((122, 121, 129, 128), (119, 136, 115, 125), (116, 138, 120, 124), (116, 127, 123, 126), (106, 129, 119, 126), (139, 125, 135, 128), (136, 135, 128, 124), (117, 132, 117, 124))
The entry just right of 115 is 125
What is the largest entry?
Answer: 139
What is the entry just left of 115?
Answer: 136
What is the entry just left of 138?
Answer: 116

Read these off the grid that follows.
1) Report the last entry, reading row by row.
2) Report the entry just left of the smallest entry.
3) Report the 4th entry, reading row by row.
4) Report the entry just right of 125.
5) Report the entry directly below 125.
[[125 111 131 139 130 131]
 [127 149 118 128 123 119]]
1) 119
2) 125
3) 139
4) 111
5) 127

115	144	129	129	123	129	136	132	125	129	133	110	125
115	136	130	124	131	130	134	127	135	137	132	121	125
115	149	126	126	114	124	143	154	128	127	129	118	130
116	138	130	126	129	130	134	128	133	135	133	117	125
116	132	130	121	136	129	131	125	141	144	131	128	125
116	145	129	129	123	129	136	132	126	129	133	110	125
116	136	133	126	134	132	130	120	134	138	134	116	123
116	143	132	131	127	131	132	122	126	131	133	107	124
115	141	128	126	125	129	136	132	129	133	132	116	125
115	144	131	132	126	131	133	124	125	130	133	104	125
115	137	130	126	129	129	135	128	132	136	132	118	125
116	139	132	129	132	131	130	120	131	135	134	110	123
115	131	131	121	137	130	130	121	141	144	132	127	123
115	142	127	125	121	127	140	141	129	132	131	119	126
Rows and columns are numbered from 0.
The top entry of the column that holds the largest entry: 132
The entry at row 1, column 0 -> 115
The entry in row 0 and column 1 -> 144
The entry in row 2 and column 0?
A: 115
The entry just right of the smallest entry?
A: 125
The top-left entry is 115
The entry directly below 122 -> 132
The entry directly below the smallest entry -> 118
The entry at row 0, column 2 is 129
The bottom entry of the column that holds the largest entry?
A: 141
The entry just left of the largest entry: 143
The entry just right of 119?
A: 126
The entry directly below the largest entry is 128
The entry at row 2, column 1?
A: 149
The top entry of the column that holds the smallest entry?
A: 110
The entry directly above the largest entry?
A: 127
The entry in row 1 and column 2?
A: 130
The entry directly above the smallest entry is 116
The entry just right of 117 -> 125
The bottom-left entry: 115
The entry in row 1 and column 1?
A: 136
The top-right entry -> 125
The bottom entry of the column that holds the smallest entry is 119
The entry just left of 107?
A: 133

W =
132  133  130  135  131  132  133  136  133  132  132  131  131  136  131  131
133  133  129  133  132  133  137  135  132  134  133  131  131  135  133  132
132  133  131  136  130  131  132  138  133  129  132  130  131  135  130  130
132  133  130  135  129  134  131  134  134  130  129  131  131  134  130  131
136  140  130  136  136  135  138  135  142  136  136  133  134  149  140  133
133  134  129  132  133  131  134  134  134  130  132  130  131  137  133  130
129  130  128  129  129  129  130  129  130  129  129  129  129  131  130  129
132  134  129  132  130  130  129  131  135  130  132  131  130  136  130  129
133  133  130  133  131  131  133  134  134  131  133  131  131  136  131  130
131  132  129  132  130  131  132  133  132  130  130  129  130  135  132  130
132  134  129  133  131  132  132  133  134  129  130  129  131  138  133  130
129  130  129  132  129  130  131  132  129  129  129  129  129  131  130  129
133  133  129  133  131  131  132  134  134  131  133  131  130  134  130  130
131  131  129  131  130  131  131  131  131  130  130  130  130  132  130  130
131  133  131  136  130  132  132  137  132  129  130  130  131  136  131  130
Rows and columns are numbered from 0.
The bottom-right entry: 130
The bottom entry of the column that holds the largest entry?
Answer: 136
The entry in row 0 and column 0 -> 132
The largest entry?
Answer: 149
The entry in the bottom-left corner?
Answer: 131
The entry in the top-right corner is 131
The entry in row 2 and column 0?
Answer: 132
The entry in row 0 and column 1?
Answer: 133
The entry in row 1 and column 1: 133
The top entry of the column that holds the largest entry?
Answer: 136
The entry just left of the smallest entry is 130
The minimum: 128
The entry just left of the largest entry is 134
The entry just right of the largest entry -> 140
The entry in row 0 and column 2?
Answer: 130
The entry in row 1 and column 0?
Answer: 133

Read these off the row that follows.
1) Read off the third entry from the left.
2) Read off the 3rd entry from the right.
3) Read off the 1st entry.
[150 130 116 116 129 117 133 133 130 120]
1) 116
2) 133
3) 150

M =
136,129,129,129,128,124,131,134,136,124,124,126,145,131
136,129,115,143,128,107,133,131,142,128,124,126,133,125
137,125,136,105,133,124,131,127,128,109,124,126,133,124
136,129,125,129,132,124,131,154,122,129,126,115,128,136
138,133,128,129,128,124,131,127,127,116,124,133,130,136
133,125,116,122,128,124,131,128,127,129,117,126,111,139
121,129,125,129,127,124,131,125,127,103,124,141,134,125
136,127,108,129,139,124,131,111,127,124,126,126,133,125
136,131,125,118,128,120,131,127,124,124,122,124,133,127
117,134,125,129,128,124,111,127,119,126,124,128,133,125
136,129,125,134,128,132,118,127,131,124,124,126,133,125
133,129,136,115,128,133,112,127,127,124,141,126,133,125
Give the bottom-left entry.
A: 133
The smallest entry in the last row is 112
The bottom-right entry: 125
The smallest entry is 103
The fourth entry, reading row by row is 129
The first entry of the largest entry's row is 136
Give the 2nd entry on the diagonal from the top-right corner.
A: 133
The last entry of the largest entry's row -> 136
The 1st entry in reading order: 136
Give the entry just left of 105.
A: 136
The second-last entry, reading row by row is 133
The largest entry in the first column is 138
The 5th entry in reading order -> 128
The largest entry in the last row -> 141
Give the fifth entry from the end, reading row by row.
A: 124
The entry just right of the smallest entry: 124
Give the 3rd entry in reading order.
A: 129
The top-right entry -> 131
Give the entry directly above the smallest entry.
A: 129
Give the third entry on the diagonal from the top-right corner.
A: 126
Give the bottom entry of the column that holds the largest entry.
A: 127
The top entry of the column that holds the smallest entry -> 124
Give the second entry in reading order.
A: 129
Give the first entry in the row that holds the smallest entry.
A: 121
Give the largest entry.
A: 154
The third-last entry, reading row by row is 126
The largest entry in the last column is 139

Read these off the array that follows. Indices start at 0.
1) Read off the entry directly above the largest entry.
2) Read off the entry in the top-left corner.
3) Read off the entry in row 2 and column 2.
4) Read off the entry in the bottom-right corner.
5) Read off the entry at row 0, column 1.
6) Read off the entry at row 1, column 2.
7) Read off the entry in row 0 and column 2.
8) Read off the entry in the bottom-left corner.
[[108 108 108 108 146 108 149 108 121 110]
 [146 148 146 146 110 149 107 145 135 143]
 [108 108 107 107 147 107 149 108 120 109]
 [146 107 147 146 148 107 148 147 103 147]
 [108 108 107 108 146 107 149 108 120 110]
 [109 153 108 108 105 153 104 107 156 108]
 [109 108 107 108 147 107 149 108 121 110]
 [146 107 148 147 149 107 148 148 101 147]
 [145 148 146 145 110 149 107 144 134 143]
 [147 105 149 147 150 106 149 149  99 149]
 [109 153 107 108 105 153 104 107 157 107]
 [145 147 145 145 110 148 108 144 134 143]
 [109 108 108 108 147 108 149 109 121 110]
 [109 108 107 108 147 107 150 109 121 110]
 [145 149 146 146 109 149 107 145 134 144]]
1) 99
2) 108
3) 107
4) 144
5) 108
6) 146
7) 108
8) 145

array([114, 143,  98, 144])
Read off the 3rd entry from the right.
143
The entry just left of the largest entry -> 98
The first entry from the right -> 144

array([[100, 116, 108, 100],
       [129, 125, 129, 118]])
The smallest entry in the last row is 118
Give the 2nd-last entry, reading row by row.
Answer: 129
The top-right entry is 100
The largest entry in the first column: 129
